A small network was shown many inputs. Here are its activations along a few directions, one row for each input.
Each table varies a few parts of the input and shows all the possible inputs, shuffled.
Descriptions start from the smaller parts, as in this example, which fits no table here: line(6) and (point or (values(2) and ring(5)) or line(11)).
Shared parts are said once, and a part with two or three values counts as separate values.
In the rows, 128 means zero.

Other details of the inputs shift rows strongly along two fixed directions, in all tables alike. That doesn't count.

A family of inputs:
r1: [ 82  80 136 134 100 124 146 126 125 120 125 133 108]
r2: [203 114 171 111 155 137 128 165 160 109 181 126 190]
r3: [103 101 134 154 101 137 165 145 138 144 133 132  98]
r4: [156  91 160 110 146 122  70 183 159  97 155 122 202]
r5: [129  90 133 116  90 149 146  87 121 113 121 127 118]
r6: [ 74  89 125 140  96 120 134 120 138 124 129 129 115]
r7: [ 99 122 146 159 125 125 164 140 127 155 110 108  98]
r8: [205 137 167 106 182 103  99 173 162 142 138 112 177]
r9: [ 91  99 153 132 123 124 147 120 113 127  88 110 109]
r10: [157 125 169  88 168  81  97 136 141 119 198 122 192]
r11: [165 117 180  83 172  85 108 142 129 115 193 127 185]
r12: [131  91 120 119  84 149 132  87 121 125 114 128 131]
r13: [ 98 170  22 119 175 184 118 156  83  37  98 193 123]
r14: [ 94 137 136 170 114 127 134 133 140 166 107 109 111]
r15: [181 105 162 120 156 139 105 201 170 123 154 127 193]
r16: [207 145 163 102 157 122  89 159 148 144 178 114 186]
r17: [136 114 129  96 100 139 122  80 108 149 110 122 115]
r18: [133 152 124 143 104 109 122 115 140 173 102 113  98]
r19: [125 100 136 141  99 164 156 142 143 138 109 126  98]
r20: [124 122 135 149 116 153 141 138 132 162  79 103 111]
r21: [138 122 171 118 164  94  71 179 151 112 140 104 207]
r22: [ 98 100 121 134  89 118 144  84 128 123 149 128 125]
r23: [130 242  21 124 171 164 123 133  77  87 138 186 110]
r24: [104  79 138 121  97 151 136 123 130 114 102 127 109]
r25: [109 119 119 157  79 145 128 144 148 154 119 128 114]
r26: [119  89 137 122  93 134 157  89 114 115 131 135 118]
r27: [122 149 129 152 116 103 128 108 143 174 113 119  94]
r28: [127 134 139 140 127 101 159 116 130 164 116 117  81]
r29: [101 100 150 126 121 140 135 118 119 125  79 102 109]
r30: [152 112 119 138  86 162 152 106 133 150 122 127 120]
r31: [140 210  12 143 161 191 131 139  87  59 133 185 120]
r32: [112 109 116 132  70 130 119  89 126 128 131 129 134]
r33: [118 131 125 110  86 119 108  82 113 152 127 123 119]
r34: [154 110 160 116 145  98  88 141 155 102 194 134 214]
r35: [160 116 180  97 189  63 103 156 144 111 161 118 174]
r36: [124 108 119 154  85 161 126 142 144 149 110 121 109]
r37: [101 128 130 132 115  90 109  89 131 150 106 120 105]
r38: [119 142 129 145 123  97 148 110 143 168 120 113  88]
r39: [119 111 146 113 125 100 142  96 116 135  94 120  92]
r40: [ 91 131 136 164 121 121 153 134 139 160 114 103 105]
r41: [150 133 141 127 124 129 149 113 135 158  92 111  82]
r42: [127 112 130 149  94 135 175 109 128 144 153 132 107]
r43: [103 101 136 129 115 140 122 118 120 137  72 104 121]
r44: [124 143 129 132 106 120 153  96 127 172 153 121  99]
r45: [129 112 142 107 123 116 130  94 123 133  85 112  92]
r46: [208 136 180  89 171 126 118 158 146 133 177 119 175]
r47: [131 113 129 110 117 116 117  94 123 146  78 114 105]
r48: [124 111 146  99 109 123 147  82 101 139 127 128 103]
r49: [ 97 181  28 123 176 154 151 122  68  30 149 197 119]
r50: [151 120 163 142 153 113  98 197 177 127 182 133 193]
r51: [127 150 129 138  99 126 134  94 128 178 146 127 105]
r52: [132 134 139 126 110 124 164 102 115 167 149 126  92]
r53: [134 112 143  93 106 138 136  80 107 137 117 121 103]
r54: [172 192  52  99 223 153  75 179 101   7 178 186 214]
r55: [159 132 169  94 161  87  78 135 142 125 190 128 198]
r56: [111 120 152 152 125 137 166 139 125 151  96 109  98]
r57: [ 70 110 137 144 119 108 133 115 127 135 107 104 116]
r58: [140 110 135 141  94 147 177 108 127 139 138 134 108]
r59: [149 141 124 140 110 125 120 114 137 168  93 106  93]
r60: [122 127 120 160  83 137 144 101 141 154 150 133 120]
r61: [187 133 154 128 135 117 101 167 165 125 191 128 206]
r62: [ 94 110 124 159  97 133 154 139 150 149 137 127 105]
r63: [115  99 140 147 101 149 167 144 136 140 119 134  98]
r64: [198 136 184  95 173 110 130 160 140 135 187 127 175]
r65: [140 132 145 133 127 113 161 115 129 160 102 119  82]
r66: [ 88  98 120 138  77 132 109 125 136 129 111 129 124]
r67: [105 140 131 162 102 133 128 139 137 165  96 103 114]
r68: [121 121 148 146 122 153 155 137 132 149  86 101  98]
r69: [131 104 187 115 187  87 108 180 141 103 155 108 191]
r70: [172 124 159 130 153 105 126 162 167 120 209 127 197]
r71: [ 73 116 137 151 112 114 114 114 127 141  99 110 121]
r72: [ 86 168  38 122 183 168 144 158  76  27 115 199 110]
r73: [157 135 128 116 102 151 141  99 120 174 118 121 105]
r74: [124 211  23 101 176 167 102 113  61  59 122 180 115]
r75: [130  99 165 122 152 100  78 178 165 102 175 134 204]
r76: [ 90 211  27 120 205 116 124 123  83  54 116 178 100]
r77: [119 210  22 115 192 145  96 127  77  55  89 172 105]
r78: [104 221  22 118 186 128  99 128  80  59  98 179 110]
r79: [ 99 109 133 139 107 137 106 119 121 136  79  98 120]
r80: [120 129 131 159 108 149 125 138 133 160  87  97 109]
Each input here is: values(2) and ring(5) and ring(8).
Changing only the values(2) part turns r71 into r14. The same change can be made to r54. Which row results? -> r31
Changing only the values(2) part turns r45 into r41. The same change can be made to r22. Which row results? -> r70
Changing only the values(2) part turns r18 into r78. The same change can be made to r56. Which row results? -> r9
Which other rows does r76 become when the values(2) part takes its other values? List them by row number. -> r38
Which other rows does r17 become when the values(2) part takes its other values? List them by row number. -> r73
Which other rows does r23 become when the ring(8) part takes its other values? List them by row number. -> r16, r44, r46, r51, r52, r64, r73

A family of inputs:
r81: [123 119 118 128 118 142 132 121 123 115 123 135 125]
r82: [115 110 131 129 115 132 123 126 131 127 113 121 122]
r83: [124 172  86 132 150 133 135 125 107 109 131 148 113]
r84: [117 143  89 130 137 151 133 129 109  93 129 152 123]
r85: [133 158  97 124 144 139 127 123 111 116 117 139 113]
r86: [180 119 188 106 169  95  99 170 162 133 159 107 190]
r87: [114 111 143 142 106 131 136 131 139 144 124 119 124]
r88: [110 117 121 137 117 128 134 130 131 124 127 133 123]
r89: [140 110 154 133 104 129 139 120 143 162 118 107 116]
r90: [129 145 119 126 133 123 130 117 117 131 121 129 112]
r91: [114 105 146 142 104 121 136 129 141 149 123 116 123]
r92: [115 126 111 132 126 142 127 132 122 112 113 136 124]
r93: [134 136 128 134 116 131 137 118 129 143 133 128 116]
r94: [120 112 127 124 115 133 124 115 126 124 118 124 125]
r95: [126 135 121 126 119 123 132 109 122 134 137 130 119]
r96: [125 128 114 118 124 136 125 113 117 121 122 132 123]
r97: [120  88 155 137  92 129 133 124 144 148 125 111 124]
r98: [113 106 141 138 102 131 133 126 139 137 128 123 124]
r99: [132 132 129 127 127 131 131 123 130 142 112 118 114]
r100: [110 123 120 129 126 126 128 114 121 117 127 135 124]
r101: [183 142 148  99 182 116  95 167 141 100 171 137 195]
r102: [111 105 151 142 104 117 134 125 140 150 123 109 124]
r103: [119 136  99 126 132 146 127 123 113 101 119 145 126]
r104: [128 152 102 117 138 134 126 116 108 114 122 144 117]
r105: [127 141 118 135 129 127 141 127 129 138 127 131 114]
r106: [117  71 192 136  81 105 129 116 154 179 113  84 124]
r107: [129 168  91 124 151 136 129 125 105 108 116 147 112]
r108: [123 139 126 132 134 122 135 121 127 140 121 125 113]
r109: [119 168  83 122 154 135 129 118 101 101 131 157 115]
r110: [129 137 129 136 121 133 141 126 133 144 128 126 115]
r111: [179 109 187 117 162 107 101 181 166 132 162 109 193]
r112: [128 166  88 132 145 135 137 127 111 114 132 151 113]
r113: [140 125 136 132 111 131 137 117 130 148 129 121 115]
r114: [117 123 123 140 121 141 136 137 127 127 120 128 121]
r115: [116 145 106 140 137 132 136 137 123 126 123 139 116]
r116: [121 101 151 137 103 130 130 127 140 149 109 109 126]
r117: [116 114 125 132 111 127 134 118 129 126 133 132 126]
r118: [119 101 146 124 104 122 125 111 132 136 118 117 126]
r119: [125 157  79 122 146 154 134 125 101  92 127 158 122]
r120: [124 123 126 127 110 134 135 113 125 132 138 132 125]
r121: [127 114 142 140 111 132 136 130 137 151 121 115 117]
r122: [118 196  34 119 178 166 129 134  79  57 122 183 121]
r123: [132 125 134 127 107 130 135 111 130 144 139 128 120]
r124: [138 144 114 128 129 137 131 120 119 131 118 132 117]
r125: [124 138 115 136 132 140 130 134 124 129 110 130 118]
r126: [112  93 158 131 100 115 126 119 139 146 117 108 122]
r127: [123  94 174 135  98 109 129 118 146 173 114  94 117]
r128: [119 127 120 127 117 125 133 110 121 128 137 130 124]
r129: [134 128 125 118 119 131 125 110 123 135 123 126 118]
r130: [119 103 163 139 107 111 131 119 144 166 118 104 117]
r131: [121 139 107 118 132 133 127 115 110 112 122 140 122]
r132: [173 160 126 103 195 112 102 174 134  87 184 153 192]
r133: [130 110 134 125 104 135 135 112 127 138 134 124 124]
r134: [180 155 130 102 192 123 101 175 133  87 181 148 191]
r135: [116 130 106 133 129 146 132 135 120 106 117 141 122]
r136: [129 118 144 119 109 117 128 105 127 148 127 117 118]
r137: [111 126 116 132 121 127 131 117 122 116 132 133 125]
r138: [119 136 122 142 125 136 136 134 130 136 125 130 117]
r139: [123  97 153 139 101 132 135 129 141 150 113 109 124]
r140: [105 130 111 137 127 129 131 129 123 113 127 135 122]
r141: [173 120 175 112 174 105  93 181 160 124 156 111 191]
r142: [120 135 124 133 132 128 127 131 125 133 108 125 116]
r143: [120  93 160 134  99 123 126 124 144 156 108 100 123]
r144: [166  94 195 104 153  91  93 161 160 121 170 108 200]
r145: [116  91 157 130  98 118 125 119 141 146 112 109 124]
r146: [118 110 134 133 104 133 133 116 133 131 134 128 127]
r147: [124 166  93 129 153 130 132 121 108 113 126 147 111]
r148: [126 135 133 128 128 121 134 122 127 142 116 119 112]
r149: [116 135 112 123 131 127 130 111 114 119 131 139 122]
r150: [120 123 127 119 120 124 128 110 118 128 126 127 122]
r151: [103 145 104 138 146 132 131 135 116 110 116 140 119]
r152: [168 145 134 104 187 111 102 172 137  88 184 148 198]
r153: [143 126 135 130 113 133 136 117 129 146 123 121 116]
r154: [134 139 122 130 128 137 134 125 127 137 113 125 116]
r155: [116 103 153 134 107 121 128 126 137 148 108 109 123]
r156: [136 138 112 122 125 142 133 117 117 123 128 139 118]
r157: [115 135 123 141 128 124 133 130 129 136 123 124 117]
r158: [102 142  98 133 145 133 128 131 114 100 121 146 119]
r159: [182 134 164 112 178 113 107 180 155 118 171 122 189]
r160: [122 150 113 135 136 126 138 125 124 131 126 130 114]
Changing only one part turns r152 into r88. The same change can be made to r120. Which row results? -> r98
Changing only one part turns r83 into r157. The same change can be made to r90. Which row results? -> r127
What is each input in this table made of? -> ring(8) and ring(10)
Which other rows does r156 become when the ring(8) part takes its other values? List them by row number. -> r81, r89, r111, r119, r135, r139, r153
Which other rows does r133 become when the ring(8) part takes its other values? List them by row number. -> r84, r97, r113, r114, r121, r134, r159

A family of inputs:
r161: [104  89 146 170  46 121 143 103 157 198  72  97  72]
r162: [152  43 200 117  80 112 138 107 171 163 138  91 133]
r163: [134 130 128 110 155 122  90 131 130 108 119 115 155]
r164: [158 133 115 142 126 132 121 160 153 118 149 148 151]
r165: [107 140  67 131  92 138 124  85 106 109 112 160 100]
r166: [115 134 147 130 172  98 137 147 126 111 140 124 143]
r167: [156 131 135 129 134 166 133 162 126 120 144 133 160]
r168: [143 139 142 133 154 152 122 174 127 126 113 118 153]
r169: [147 122 121 106 135 136 102 119 130 101 149 131 162]
r170: [152  46 214 111  77 124 146 114 149 168 134  93 140]
r171: [ 97 153  76 154 103 163 152 125 116 134 130 154  86]
r172: [133 144 131 150 140 135 143 154 136 125 172 132 159]
r173: [129 132 124 108 133 119 102 127 126 115 169 142 157]
r174: [ 79 167  91 171 129 145 158 128 108 136 103 129  91]
r175: [134  66 214 111  84 112 105 108 140 180 106  71 152]
r176: [110 146 139 126 159 102 108 130 117 117 143 117 162]
r177: [157 129 121 135 137 155 125 156 149 116 148 131 152]
r178: [133 120 132 113 146 116 131 144 135 108 166 149 138]
r179: [ 84 161  84 158 123 148 141 137 117 140  99 139  79]
r180: [102 151  80 156 125 165 140 129 120 127  80 127  84]
r181: [147 124 135 100 132 148 110 126 108 105 145 133 169]
r182: [205 178 131 100 155 117 135 109 124 154 165 134 127]
r183: [ 82  85 154 145  39 121 153  49 121 184 126  97  97]
r184: [ 94 148  75 135 112 124 113  97 106 115  81 144  93]
r185: [ 79 142  92 133 134 126 146 118 107 119  98 146  70]
r186: [138 120 150 109 165 130 127 156 117 106 112 125 144]
r187: [140 122 131 122 157  95 115 153 144 104 117 139 135]
r188: [153 114 123 118 137 110 127 141 143  98 147 155 142]
r189: [ 97 132  88 131 136 143 146 111 111 106  78 134  75]
r190: [192 187 138 104 175 103 123 121 124 161 135 119 120]
r191: [116 140 132 112 153 105  91 139 127 121 139 127 150]
r192: [127 125 139 126 151 113 148 135 126 104 170 140 150]
Changing only one part turns r179 into r171. The same change can be made to r184. Which row results? -> r165
What is each input in this table made of? -> values(2) and (point or (values(3) and line(5)))
Which other rows does r179 become when the values(3) part takes its other values? List them by row number. -> r185, r191
Which other rows does r165 become when the values(3) part takes its other values? List them by row number. -> r164, r188
